A small network was trained on invented records. Each row is its activation on one of them, seen along a few directions.
Records have a field called NIPU. Each example row is followed by its value.
The word none means that the record has no NIPU.
The largest differences between rows may come from other fields.
Random noise pushes rows far along 4 fixed directions. That doesn't count. These rows show it; they differ only by the noise:
[-192   90  139 -100  150   62   29  192  400 -482  199  355  288    7
   75 -143   97 -563  -99 -203]
[-215   -1 -261  183 -144  312  158   22  143  134   67  156  -65  160
  113   59   15 -202  -95  -28]
[ -93  -22 -209   73 -146  229   60  -63  -35  151  -33  103 -170  122
  142  191  -54 -197  -55  -96]
[-317  -10 -317  256 -116  433  223   16  257  102  127  278 -111  245
  184   82   -7 -355 -138  -85]
[  68  152  -21  284 -383  198  314  651  313 -331  -11 -434  355 -310
  -32 -764  253  211 -101  310]
[ -91   63  -95    7 -133  -62   15  111   39  194   64  -64  320  -50
 -214 -153  207  241    8  222]

[ 103   95  100 -238  -72 -124  131  374  -45  -95 -199   32  203 -441
  -89 -141   91  -41 -237  -58] => none
[-163   17 -239  287 -112  306  172  195  288  218   86    4  143  131
 -153 -361  239  199 -114  303] => rupe
[ 119   85  118   76  -43  241  112  326  239 -671  -82  -33 -161 -105
  440 -203 -148 -521  -97 -275] => sakek
[ 152   25   59 -160   15 -304 -269 -134 -240  430  -29 -219  251   -7
 -434  -83  210  589  162  347] => rupe
[-105   35  135  -19  216 -118  -79  -88  208 -276  240  183  115   92
   17  -26   -7 -185  114  -97] => lup
[-158  -67 -270  212 -161  325  139 -192  -13  134   29  138 -371  205
  278  296 -174 -270  -19 -161] => gafa
[ 166  -26  -26  135 -135   60  -10 -101 -141   -5  -34 -241 -260   25
   90   -1 -105  100  136    0] => geda
[-278   49 -232  205 -130  -63  108   -3  125  378  220  -44  330   56
 -240 -132  197  458   73  363] => gafa
[ -29  -26  -59   35   35 -158 -120 -276 -125  254  117  -39  -26  126
 -116  143  -14  267  193   99] => lup
[ 193  -37 -132   87 -196  381   65   38 -132 -124 -259  -70 -524   45
  416  167 -229 -412 -102 -300] => sakek
[  83  -11  -68 -218  -28  -70  -14 -122 -362  198 -277  141 -341 -147
  212  501 -262 -155 -110 -277] => none
[ -81   96  310 -409  339 -379 -287  -93   97 -372  159  363  322  -25
  -10  178    4 -386   81 -249] => tob
[-318  -15  286 -187  546   21 -194 -293  470 -442  408  732  126  358
    5  129   12 -772   23 -310] => rovof
[ 222   22  204   31  -54  -67 -112  -22  -52 -171  -18 -313  -31  -58
  -48 -238    1  219  171  166] => rovof
[ -74   87  138 -112   58    6    3  202  254 -396  103  179  257  -70
   37 -161   97 -376  -66 -130] => tob
[ 418  -56  289 -385   69 -292 -357 -249 -439 -168 -197 -113 -230 -119
    5  258 -128 -114  172 -263] => geda

Which value of NIPU does each new row have?
[-136   -9 -185  184   27  162  -28 -212   49  344  107   67 -121  301
  -24   90  -12  116   69  134] => rupe
[-277   72 -273  162  -53  -65   34   29  151  539  214  -13  434  132
 -366 -176  290  525   44  431] => sakek
[-230   27  -91    3   51  106    9  -94  146  -24  142  301   11  168
  124  193  -39 -348  -22 -154] => tob
[  36   32 -269  228 -284   89   87   87 -121  360 -108 -328  -47  -11
   -1  -91   28  460   33  275] => sakek
[-199   12 -396  518 -330  624  399  165  241  -28    4  -27 -379  174
  458  -40 -164 -276 -139  -60] => tob
[-218  111  179  355   96  310  252  352  769 -698  379   79  273   74
   70 -704  150 -310  -34  118] => rovof
[-146  -32 -173   12  -43  230   20 -132   10   77   10  264 -194  184
  187  292  -90 -389  -66 -212] => tob
[-240   33 -310  157 -149  282  360  181   99  270  -57  227 -105  -77
  113   94  -45 -131 -283  -52] => none
